A small network was shown many inputs. Here are its activations along a few directions, one row for each input.
Each table varies a few parts of the input and shows all the possible inputs, shuffled.
Descriptions start from the smaller parts, as in this example, which fits no table here: ring(5) and (point or ring(11) or (values(3) and line(4))).
Shared parts are said once, and a part with two or three values counts as separate values.

Other details of the inputs vary at random and push rows far along two fixed directions, the same in every table; ignore that.
These rows show it; all are for the same input, with only those details redrawn:
[-12 -68  28 -46   6 -19 -41  42 -28  33 -23  15  24]
[-80  20 -11 -11 -40  55 -48 -72  39 -20 -21  32  -5]
[ 23  13  -8  13  48 -14  56 -16  36  11  45  -7 -25]
[  2 -30  11 -19  24 -15   3  13   3  22   8   6   1]
[ -7 -55  22 -36  13 -18 -25  32 -17  29 -12  12  16]
[-64  18 -10  -7 -26  44 -32 -62  38 -15 -11  26  -8]

Rows:
x1: [ 23  18 -19  31  30 -27  66  -9  22 -14  35 -43  -3]
x2: [-70  23 -17   7 -93  46 -45 -69  12 -56 -33  19  -7]
x3: [ 63  47 -11  19  32  -3  57  -5  -4  12  42 -15 -21]
x4: [ 62  44 -13  30  22   1  52  19  23   6  36 -23 -23]
x5: [  1 -54  27 -42  -5 -13 -74  88 -74  40 -47   9  29]
x6: [ 25   6  -4  41  45 -27  60 -18  33  -3  30 -11 -11]
x7: [  5  14  -6  10  38  -1  40 -26  36   4  34   2 -24]
x8: [-82  58 -22  -2 -63  70 -84 -54   9 -33 -43  32  -3]
x9: [ 43  49 -21  33  41  -7  45  13  11  16  40 -23 -31]
x10: [  6 -79  33 -16  16 -42 -24  50 -32  26 -29   3  36]
x11: [  6  17  -8   7  37  -8  40 -26  35  -3  35   6 -20]
x12: [ 13  -3   7 -22 -22  14 -30  17 -39  25 -19   3  13]
x13: [-64  55 -16 -15 -78  77 -73 -73  -1 -30 -42  35   6]
x14: [ 28   7  -9  41  39 -29  57 -18  35   2  33 -18  -9]
x15: [-72  23 -16   7 -89  48 -44 -70   9 -61 -35  24  -8]
x16: [  3  21 -14  26  21 -16  50 -20  20 -27  24 -29   1]
x17: [  6  15  -8  10  34  -3  40 -26  37   6  35  -1 -22]
x18: [ 17 -58  38 -43 -23  -2 -65  92 -58  30 -51   9  35]
x19: [ 25   8  -4  40  45 -30  59 -19  33  -5  33 -10  -8]
x20: [ 62  46  -9  26  28  -4  54  17  20  -6  34 -14 -22]
x21: [ 44 -41  31 -28   1 -18 -27  90 -48  26 -23   0  24]
x22: [ 26 -56  20 -16 -16 -45   0  50 -50  -4  -9  -5  12]
x23: [-63  19 -13  -8 -28  43 -34 -62  38 -15  -9  24  -7]
x24: [  2  19 -14  27  21 -13  52 -19  20 -26  21 -31  -2]
x25: [ 45 -44  28 -38   5 -18 -25  70 -71  47 -20  -3  24]
x26: [-20 -21   3  -9  -6 -19  -6   8 -14 -20 -17 -15  28]
x27: [  4 -36  19 -29   0  -9 -57  73 -58  36 -33   3  18]
x28: [  6  16  -6   9  38  -5  40 -26  35   0  36   5 -21]
x29: [-72  22 -15   8 -90  48 -45 -69  10 -59 -34  22  -9]
x30: [ 26  17 -18  30 -14 -18  49 -19  10 -27  30 -18 -25]
x31: [ 23  52 -25  28  20   7  22   0  12  10  28 -17 -26]
x32: [ 26   9  -6  38  45 -33  59 -19  33  -7  32  -9  -8]
x33: [ 22 -39  29 -31 -17   1 -47  77 -46  21 -39   8  25]
x34: [ -2 -27   6  -2  10 -25  12  20 -14  -7  -7 -26  21]
x35: [-11 -75  29 -19  -3 -31 -40  39 -29  22 -38   7  39]
x36: [-16 -28  12 -22  14  -2 -12   4   1  13  -4  16   3]
x37: [ 12  -3  10 -23 -17  16 -30  17 -43  20 -21   9  12]
x38: [-71  26 -17   4 -89  41 -45 -71  10 -66 -33  26  -5]
x39: [ 18  -2   5  -7  15 -10 -20  48 -34  22  -5  -1   3]
x40: [ 39  47 -11  26   6  17  33   5  25  -2  21 -13 -21]
x41: [-89  25 -19   5 -62  48 -44 -69  24 -49 -37   0  18]
x42: [ 43 -61  29 -50  -7 -25 -44  84 -83  56 -29  -4  37]
What is each input in this table made of? -> line(6) and (values(3) or line(4))
Changing only the line(6) part turns x38 into x22. The same change can be made to x11. Which row results? -> x28
Change only the values(3) part in x37. List by row number the other rows that result. -> x5, x33
Change only the values(3) part in x39. List by row number the other rows that result. -> x3, x21
Which other rows agree with x2 in the line(6) part? List them by row number. -> x9, x12, x17, x35, x40, x41

Rows:
x43: [  7  -6  10 -11 -22  22 -26  12   6   5 -10  31 -11]
x44: [ 19 -33  11 -20  16 -27   6  24 -27  23   6  -3   6]
x45: [ 45 -40  19  -9   3 -35   7  56 -38  15  -3  -8  10]
x46: [ -9  -6   1 -13  -6   4  -4 -17  -5   3   1   5   2]
x47: [ 44  11  -3  18  11 -17  43  11   1  -6  22 -14 -13]
x48: [ 16  20 -12  10  21  -6  44 -26  15   1  33  -9 -19]
x49: [ 46   5   1   5  32 -19  24  44 -18  24  15 -23   1]
x50: [ 21  49 -20  25  20   8  29  -6  13  -1  24 -17 -18]
x51: [-19 -37   9  -7   9 -21 -10  12   0   1 -11  -1  16]
x52: [-24  48 -23  14 -10  31  18 -71  34 -22  17   6 -21]
x53: [ 30 -36  13 -20  28 -36  16  33 -31  25  13  -6   5]
x54: [-14 -51  18 -16   9 -24 -15  24 -10   7 -19   0  27]
x55: [-20 -53  19 -17   4 -22 -26  23 -14   7 -25   5  28]
x56: [-58  -6  -4  -1 -20  17 -27 -34  23 -22 -20  10  10]
x57: [ 46  65 -14  31  46  24  46  -4  43  20  44   0 -44]
x58: [  9 -26  11 -14 -22 -10 -17  32 -28  -2 -16   0   8]
x59: [-36   7   2 -24 -23  39 -39 -36  19   8 -10  40 -12]
x60: [ 12  -5   3   1 -18  -4   1  12 -11  -8  -5  -2  -1]
x61: [-33  40 -13   5 -32  43 -39 -26   4 -13 -24   8   4]
x62: [-45   5  -4 -18 -32  27 -33 -38  -1 -12 -16  17   4]
x63: [ 14  53 -21  23  14  16  25 -12  17  -5  20 -17 -17]
x64: [ 38 -16   4  -4  34 -31  38  14 -12  21  28 -11  -6]
x65: [-37 -21   3   0  -5  -2 -17 -14  13  -9 -15   5  13]
x66: [-40 -19   4  -2  -6  -1 -20 -15  11 -13 -17   8  14]
x67: [-37   1  -3 -16 -28  22 -30 -35  -3  -7 -16  17   4]
x68: [ -6  18  -3  -2  -9  17 -26  10 -15   3 -14  -1   7]
x69: [ -5  77 -28  34  -4  40  19 -48  36 -19  17  -9 -19]
x70: [ 29  38 -15  32   5  -3  48 -17  19 -21  31 -10 -27]
x71: [ -4 -19   3 -19   1 -10  -7   3 -18  11   0   3   2]
x72: [-11 -49  25 -22  17 -11 -29  25  11  22 -14  23  10]
x73: [ 56 -51  25 -15  12 -45  12  72 -45  22  -2 -13  14]
x74: [-43 -32   8 -10 -12  -1 -30  -6   5  -7 -26   7  22]
x75: [ 40  36 -11  25  31  -4  37  10   5  10  26 -21 -11]
x76: [-12  27  -9   4 -14  23 -23  -3  -4   0 -12  -1   3]
x77: [  0  61 -21  24   2  28  15 -27  21 -13  14 -10 -15]
x78: [-15 -29   8   0  10 -17  -2   1   7  -1  -7  -1  15]
x79: [ 37  -6   5   5   4 -21  25  28 -14  -3  11 -10  -5]
x80: [-23  -6  -1 -19 -15   9 -18 -18  -8   0  -6   8   1]
x81: [ 35  19  -7  23   4 -10  38   0   6 -11  20  -9 -17]
x82: [ 41  34 -10  19  31  -5  37  14   3  10  23 -22  -9]
x83: [  8 -23  10  -9 -24  -9 -18  27 -26  -1 -17   3   8]
x84: [-49  -9   0   1 -17  14 -23 -32  22 -18 -20   9  14]
x85: [-53 -30   9 -15 -20   5 -41 -10   4 -13 -31  12  24]
x86: [  0  -1  -1   1 -25   2  -9   5  -9 -13  -8   2  -4]
What is each input in this table made of? -> line(4) and (point or (values(2) and ring(5)))
Changing only the line(4) part turns x46 into x84. The same change can be made to x71. Which row results? -> x51
Changing only the line(4) part turns x44 into x76. The same change can be made to x48. Which row results? -> x49
Change only the values(2) part in x58. List by row number the other rows that result. -> x86
Change only the line(4) part in x77. List by row number the other rows that result. -> x62, x79, x85
